These are the activations of a small neural network, seen along a few directions. Each row is one input.
Each table varies a few parts of the input and shows all the possible inputs, shuffled.
Descriptions start from the smaller parts, as in this example, which fits no table here: one of 3 separate values, together with either a single point or one of 9 places around a ring or (one of 4 places along a line, together with one of 8 places around a ring).
Shared parts are said once, and a part with two or three values counts as separate values.

Other details of the inputs shift rows strongly along three fixed directions, in all tables alike. That doesn't count.

A family of inputs:
R1: [ -9 -29  -9 -12  -1 -14   1 -13   7  -7   8 -14]
R2: [  5  21 -32  -3  -8   3 -17  18  -7 -10 -24  17]
R3: [  2  26 -28 -14  -7  21   4  14 -11 -12 -15   4]
R4: [-19 -40  -6   1  26  -9  -4  -8  16  -1  19 -29]
R5: [-34  22 -28 -10 -14   8  -2   6  -8 -18 -11  22]
R6: [ 13 -10  41  18  11  30 -12 -19   6  14   1  -3]
R7: [ -1  -4  -6 -11 -11 -30  25 -10 -25 -17 -16  17]
R8: [-12 -21  14   5   0 -45  30 -15 -17  13  15  -5]
R9: [ 31  -5  25   4  -6 -23  42 -12 -23  12   5  13]
R10: [  3 -18 -27  -8   7 -20 -13  17   7   4  37 -35]
R11: [-22 -20  -9  -2   3 -18   4  -6   8   5   8 -17]
R12: [ 23  36  12   4 -25 -28  29   8 -22  -7 -19  29]
R13: [  6  14  26  20   1  28 -23  10  16 -10 -28  19]
R14: [ 24  -6   7  -3   6 -26  32 -14 -19  16  24 -11]
R15: [ -2  12  28  15  -6  45 -12   5   3   5 -21  12]
R16: [  2   8  10   0   7  39 -20  -3   9  -7  -3 -14]
R17: [  4  -4  56  -5  18  15 -20 -14  19  10   2  -1]
R18: [ 29  12  27  11  -5 -41  29  -9 -12   8   6   9]
R19: [-14  12  24  11  -6  30  -8 -23  30  -9 -33  15]
R20: [ -2 -21 -30 -14   9  -2  -3  10  -2  13  40 -41]
R21: [-23  12 -31 -10  -2   2   1   3  -5 -21 -33  11]
R22: [  4  -6 -11  -5   6   3  10   7  -2   9  23 -20]
R23: [-23  -3 -52 -27  -8   4 -12   2   1 -26   4   5]
R24: [ 11   2  42  26  10  11 -20  -9  20   7   0  -4]
R25: [ 25   6  21   7  -3 -24  35 -20 -26  24   7   8]
R26: [ -2  25  30  10  -7  46  -8   3   8  -4 -16   3]
R27: [-18 -39 -36 -14  15 -20   0  -5  16   3  22 -33]
R28: [-13 -24 -11 -12   6  -7   1 -15   4 -12  27   0]
R29: [  3   4   8   4   8  39 -24  -8   6   0  -5 -10]
R30: [ -3  26 -29 -10 -14  19  -5  10 -18   0 -16   4]
R31: [  2   6   9   1   6  41 -15   2  11  -8  -2 -11]
R32: [ -8  27 -20 -34   0   6 -12  15  -6  -5 -23  15]
R33: [  5  20 -27  -6 -10   4  -6  28   0 -20 -24  15]
R34: [-13 -30  -9 -10   7 -15   0 -10   0 -10  10 -13]
R35: [  6 -14  28  19  12   7 -26  -3  21  12  20 -22]
R36: [ 17   7  36 -14   3 -39  30 -12 -16  24   4  17]
R37: [-18  -6 -53 -28 -17   3 -11   0   6 -20  -7  -1]
R38: [  6  -1   9  12   6  23 -36   4  16  -5  -9   1]
R39: [ -4 -19   9   2 -13 -42  31 -23  -4  20  20  -3]
R40: [  0  11  12  11   4  21 -22  15  23 -11  -4  -7]
R41: [-19  15  26  12   3  32  -9 -21  25 -15 -21  21]
R42: [ 10 -14  27  15  18   8 -17   2  28   0  21 -22]
R43: [ 14  27 -12  -5  -9   1  15  -6 -26   3 -20  16]
R44: [-10  21  14   4  -3   4  17 -21   0 -15 -20  36]
R45: [ -4  -6  30  12  -1 -43  40 -19 -21   6  -5  13]
R46: [ 19  11  -8   1 -12 -31  24  16 -13  -2  -8  18]
R47: [-24  -6  44  21  13  16  -4 -23  21   0  11   7]
R48: [ 23  21   5   1 -15 -11  36  -3 -34   7 -24  34]
R49: [  6   7  12   7   5  22 -26  10  21 -17  -3  -7]
R50: [-27 -23  -7   0   5 -17   3   1  -4   0  11 -18]
R51: [  2 -30 -34  -3  12 -18 -13  24   6   9  30 -21]
R52: [ 11  -9  21 -20   4 -40  21  -5 -14  27  23   0]
R53: [  0  19 -26  -3 -16   4 -13  30  -8 -10 -22  18]
R54: [ 10  13  28  15  -3  28 -20  10  19 -18 -25  15]
R55: [ 18  25  10   0 -25 -11  42   5 -31   5 -20  30]
R56: [  8 -15 -16  -2  10   2   0  -2  -9  17  16 -13]
R57: [ 14   8 -11  -3 -10 -13  29   6 -29  13  -7  18]
R58: [-25 -31  30  14   7   4 -11 -15  26  11  15 -27]
R59: [  2 -29 -28  -5   6 -18  -8  27  10   5  34 -27]
R60: [  4 -14 -15   0   8   2   1   1  -8  20  18 -14]
R61: [  1  22 -28  -2 -16   3 -16  22 -10  -6 -21  16]
R62: [-38  -1 -49 -14   0  -5  -8  15  -6 -13 -11  -8]
R63: [  7  24  26  18   2  26 -27  -2  15  -9 -26  11]
R64: [  5  -7  42  22   5  30 -10 -12   7  21   4  -6]
R65: [ 15 -16  15  16   9 -17  -5  -2   6  17  17  -6]
R66: [-22  -6  45  22   9  15  -6 -25  25   3   9   3]
R67: [ -8   3 -50 -17  -3  16  -1  29  -6  -4  -1  -8]
R68: [  1  -7   7   5   7  40 -20   4   6   1  -6  -3]
R69: [-33  23 -28 -10 -18   6  -3   4  -5 -15 -13  19]
R70: [  3  10 -51 -15  -2  -3 -25  18  -5 -14  -4  -5]
R71: [ 35   7  27   7  -5 -40  25 -13 -15   1   6  10]
R72: [  7 -18 -30  -9  15 -20 -13  13   9   0  33 -33]
R73: [  3 -26  -5  -1  15  14  -1   7  10  10  23 -25]
R74: [  2  -1 -51 -13  -4  -1 -22  30  -5 -15  -7   3]
R75: [ 20  37   8  -3 -17 -12  38  -7 -31   3 -19  23]
R76: [-12 -23  15   8   1 -20  12 -23  15  17  19 -12]
Description of these inputs: one of 4 places along a line, together with either a single point or one of 6 places along a line or (one of 2 separate values, together with one of 6 places around a ring).
Changing only the place on the line of 4 turns R45 into R7. The same change can be made to R47. Which row results? -> R28
Change only the place on the line of 4 in R31. List by row number the other rows that result. -> R3, R22, R26
Start at R16 and move only the place on the ring of 6, one step at a time. The first step leads to R31. Which rows follow, in order? -> R9, R68, R6, R29
Change only the place on the line of 4 in R37. List by row number the other rows that result. -> R19, R39, R76
Change only the place on the line of 6 in R4. List by row number the other rows that result. -> R19, R21, R27, R41, R44
Change only the place on the ring of 6 in R42. List by row number the other rows that result. -> R2, R13, R33, R63, R72
Change only the place on the line of 6 in R39. List by row number the other rows that result. -> R5, R8, R50, R58, R69
